These are the activations of a small network on made-up records, seen along a few directions, one row for each record.
Here are examples, each followed by its value of one field, Vefu.
Other fields move the rows too, some of them a lot.
In the rows, 500 means zero.
Strong random noise was added to every row along 15 fixed directions; ignore it. To show where, here is one row again and again, with new noise each time:
[539 436 604 434 630 544 642 429 674 527 474 526 223 430 738 542 453 586
 531 311 686 352 591 353 652 514 686 330 718]
[453 663 506 507 551 623 473 453 465 247 434 466 677 584 503 452 519 291
 429 518 223 695 533 717 632 449 511 677 477]
[405 401 517 506 415 496 599 694 481 317 356 408 357 456 603 651 589 513
 389 399 686 573 497 513 377 426 356 464 560]
[591 446 328 532 373 616 644 533 541 738 486 588 435 520 499 536 456 499
 466 585 521 310 576 424 518 471 609 365 617]
[377 437 519 573 409 573 532 675 373 465 461 427 517 460 441 549 430 585
 387 720 443 260 543 473 496 389 533 563 554]
[353 398 386 481 426 560 420 583 651 388 455 307 517 585 471 495 496 408
 446 289 505 683 505 607 222 538 298 558 497]
[332 503 377 726 622 562 464 422 318 607 590 375 334 613 608 415 325 360
 514 323 459 607 672 521 604 448 750 495 508]
[452 487 468 500 620 618 593 595 404 399 518 268 490 496 527 627 556 501
 528 438 447 440 414 460 574 374 370 633 595]
[641 644 380 608 658 466 507 310 315 816 653 693 482 496 482 476 526 596
 527 557 418 535 457 413 614 300 521 334 444]
[466 462 397 305 410 551 571 620 531 548 461 481 674 341 502 688 536 473
 349 398 159 417 890 530 567 563 601 606 461]
[434 360 450 462 375 424 414 452 451 565 523 449 684 304 544 527 501 570
 367 359 453 547 603 528 292 458 525 586 525]
[499 527 662 408 412 432 451 534 610 230 315 363 541 432 644 346 616 409
 452 504 579 369 796 546 410 560 703 529 482]
[404 261 346 596 318 634 660 714 424 458 442 230 372 547 582 538 430 386
 438 470 598 348 475 429 441 512 580 583 684]
[554 414 550 311 546 461 572 543 580 567 569 768 812 523 561 865 569 523
 465 543 237 484 548 519 592 374 300 558 349]
[616 669 608 589 473 566 516 469 421 435 426 671 639 598 469 432 554 430
 504 878 440 423 385 615 591 294 469 522 477]
[360 591 483 442 485 681 513 533 539 417 590 604 227 445 378 599 316 609
 387 353 465 668 301 423 723 817 518 533 723]
[540 394 691 454 516 394 548 494 416 474 475 543 537 367 694 419 468 519
 393 622 310 283 666 436 662 411 774 548 482]

[425 383 724 522 495 498 591 551 531 625 475 725 143 525 781 712 344 300
 635 225 645 772 531 616 715 591 571 571 542]  d4
[539 603 256 556 467 624 497 476 314 624 606 305 464 471 274 325 463 527
 468 556 352 497 345 402 535 565 512 608 579]  d15
[273 564 875 350 609 476 307 637 831 286 464 553 357 450 382 540 352 823
 504 572 556 300 645 499 484 674 441 474 487]  d14
[363 394 449 468 469 483 429 342 548 521 580 590 683 440 637 648 386 502
 444 264 547 613 689 550 462 526 665 497 573]  d12
[666 534 282 425 279 458 469 511 498 597 464 464 566 450 417 375 640 429
 452 476 479 578 517 504 314 592 472 424 453]  d12
[575 406 329 508 651 485 713 461 526 519 544 578 593 662 551 577 528 527
 506 606 437 278 527 284 662 441 629 321 476]  d14
[667 663 324 452 529 573 655 428 500 623 410 501 387 438 488 440 624 444
 483 407 475 570 651 535 580 442 555 362 543]  d9
[293 448 647 540 543 417 520 675 495 289 342 457 300 466 574 612 505 617
 385 412 637 597 637 580 360 360 381 373 443]  d9
[496 429 451 384 633 536 518 567 763 720 583 313 419 477 402 580 534 745
 680 434 681 112 588 269 308 498 325 365 536]  d13
[421 744 559 552 818 759 560 472 446 655 561 506 507 588 463 774 450 444
 765 454 366 461 668 629 798 295 377 642 497]  d15
[324 516 833 543 639 513 282 376 630 387 504 579 488 450 503 409 298 717
 480 537 537 545 375 638 464 338 424 532 598]  d11
[423 495 825 483 567 355 409 496 558 161 447 627 703 559 608 446 488 532
 416 775 443 376 564 513 558 399 586 510 374]  d8
[513 384 409 499 454 539 618 411 763 430 322 697 407 507 583 338 409 483
 231 461 348 719 464 612 429 401 482 246 599]  d8
[531 506 551 292 526 385 393 584 572 620 546 472 569 379 457 593 600 542
 572 394 367 489 674 512 382 526 320 574 335]  d5
[424 511 557 549 621 688 526 548 581 569 463 316 402 492 457 507 401 517
 596 502 456 380 533 603 533 373 406 564 605]  d2
[486 455 440 564 453 448 504 583 411 371 402 411 465 556 567 322 500 302
 371 525 339 612 604 604 480 465 595 509 378]  d3
[558 531 454 472 605 671 476 334 594 839 588 408 538 403 439 398 404 508
 676 365 360 399 585 553 512 450 541 625 635]  d10
[374 405 553 560 739 523 374 327 429 664 750 422 485 455 550 558 310 626
 604 224 478 663 293 499 498 367 373 621 615]  d9
[435 471 450 474 562 405 406 507 394 494 586 387 497 538 535 335 414 362
 398 399 119 639 599 469 621 607 651 595 329]  d8
[660 576 721 403 500 463 393 587 655 506 532 652 405 652 456 387 508 388
 660 673 465 572 244 578 507 538 232 519 352]  d5
[764 437 563 499 350 315 679 454 398 456 309 541 447 299 672 457 784 553
 495 584 866 400 427 362 380 408 554 353 578]  d6
[672 592 534 525 560 382 525 578 311 591 558 510 167 463 446 230 550 605
 451 665 386 484 312 325 618 498 512 378 389]  d10
[550 384 482 527 483 457 468 440 323 849 707 600 512 374 450 464 353 603
 528 593 308 393 353 377 612 488 603 613 522]  d4
[521 369 488 519 651 248 369 350 408 552 650 429 639 577 547 309 529 493
 546 471 359 483 555 352 406 491 578 502 227]  d7
[320 534 608 598 396 670 557 718 391 362 341 528 319 453 465 600 378 476
 368 589 459 601 461 690 592 414 408 600 586]  d15
[502 294 584 310 386 488 506 664 718 267 419 410 763 579 536 454 501 370
 439 638 249 287 565 534 430 589 475 692 387]  d1
[467 698 530 501 358 487 376 443 431 387 512 512 781 450 264 401 524 549
 504 790 468 314 572 533 455 642 635 611 445]  d5
[358 577 423 718 679 544 400 329 574 444 540 502 646 747 472 488 447 513
 563 555 631 574 442 622 343 242 381 374 441]  d13
[352 448 508 495 675 487 547 694 391 498 560 428 364 537 415 673 482 653
 477 550 371 370 574 358 611 486 387 482 370]  d7
[538 329 566 466 470 462 684 593 540 326 367 603 266 409 644 432 488 597
 249 517 471 604 275 459 578 462 474 347 623]  d10
[437 486 539 539 578 691 458 389 662 554 526 423 518 563 488 303 265 490
 554 600 386 252 599 542 573 434 697 501 674]  d12
[331 419 418 644 287 457 297 405 579 513 618 745 652 768 438 491 308 368
 479 541 664 719 384 576 344 716 592 457 410]  d4
[609 328 582 507 546 445 700 598 581 613 402 611 296 524 786 668 527 421
 522 411 588 546 564 540 525 252 419 320 459]  d2
[436 474 478 492 467 535 497 525 640 458 434 648 761 553 404 482 413 565
 305 782 235 296 646 557 494 380 559 400 429]  d13
[439 493 757 555 287 464 519 616 464 380 342 677 594 434 592 668 508 456
 495 676 702 482 582 703 418 412 537 599 500]  d14
[560 417 378 410 434 441 561 536 544 575 439 432 457 388 491 315 544 518
 382 490 300 379 751 406 469 563 694 420 449]  d11
[531 613 506 343 395 517 410 542 709 428 515 657 719 634 417 547 512 441
 514 644 410 381 738 507 563 707 627 475 352]  d11
[569 548 673 483 527 515 426 431 601 639 460 413 332 433 541 259 444 409
 688 458 564 366 669 546 479 583 653 574 534]  d3
[403 519 472 663 523 573 600 494 311 490 418 596 129 354 470 459 379 643
 282 465 513 704 353 520 606 408 517 371 678]  d7
[518 654 527 416 540 695 550 422 659 275 396 489 352 401 499 491 498 484
 463 330 556 690 394 582 644 620 497 495 746]  d6
[791 590 451 422 407 519 639 485 471 718 347 537 635 269 470 579 814 490
 558 489 506 549 481 660 318 227 169 551 528]  d1
[607 523 450 407 545 399 600 444 506 468 517 694 550 501 559 684 647 540
 429 455 587 651 399 466 534 448 375 366 423]  d3
[683 247 514 541 296 307 626 606 469 684 340 608 227 486 666 232 484 225
 353 460 265 760 518 589 423 492 529 444 344]  d2
[559 575 600 442 615 727 548 402 729 538 479 547 452 571 564 578 434 386
 698 354 543 588 377 661 626 527 365 602 667]  d1
[463 717 603 507 618 559 458 550 619 472 357 468 330 434 343 510 612 716
 581 614 729 329 658 497 376 366 334 310 510]  d6

Here are new rows. What is Vefu for each?
[479 454 399 535 572 732 680 459 703 558 389 532 427 539 472 593 400 632
 404 541 576 368 511 529 499 263 452 291 747]  d7
[583 571 495 529 501 593 450 531 367 613 560 363 533 516 440 426 540 354
 655 497 383 587 329 615 508 431 346 749 473]  d10
[701 431 617 571 365 430 564 380 473 580 488 807 311 492 640 340 440 489
 427 666 675 513 237 434 576 513 678 339 614]  d7
[413 806 650 531 634 518 339 481 475 206 407 547 590 565 375 516 617 532
 510 633 545 624 539 673 487 385 333 500 356]  d7
[609 558 573 270 492 475 426 486 775 415 514 581 692 544 473 519 613 458
 541 512 376 497 508 509 451 607 359 535 408]  d8
[524 570 489 443 497 546 486 304 474 459 660 734 539 471 529 566 377 433
 501 358 462 790 263 504 737 732 601 606 648]  d5
[583 586 289 486 410 649 503 355 667 493 476 489 533 511 400 382 510 557
 493 491 698 427 424 472 385 580 570 356 737]  d9
[497 290 573 543 634 469 615 485 584 468 444 561 493 627 740 499 413 408
 454 537 403 454 538 554 584 310 555 419 478]  d3
[575 495 402 539 411 393 432 575 426 443 524 379 526 532 381 357 598 563
 480 689 597 332 417 330 359 548 494 462 447]  d2
[550 642 528 597 389 413 435 282 375 275 413 624 678 418 473 288 571 491
 366 615 509 652 371 581 525 530 628 545 525]  d15
[482 471 549 482 574 396 328 265 524 651 666 734 808 512 523 436 344 579
 460 635 294 340 753 463 602 533 831 456 347]  d7
[299 409 452 504 522 493 446 701 516 450 598 381 411 551 280 517 443 750
 415 629 500 316 443 298 395 591 381 417 452]  d11
[817 318 530 373 366 279 584 549 577 662 448 554 518 564 758 396 692 283
 618 523 558 397 634 451 410 515 568 424 301]  d9
[475 514 419 386 502 522 517 638 557 462 573 576 587 611 438 731 531 525
 468 515 439 438 584 437 560 571 435 456 419]  d9
[562 319 414 571 304 657 733 549 537 840 504 736 514 630 606 697 352 244
 579 537 437 434 583 590 657 493 596 565 559]  d15
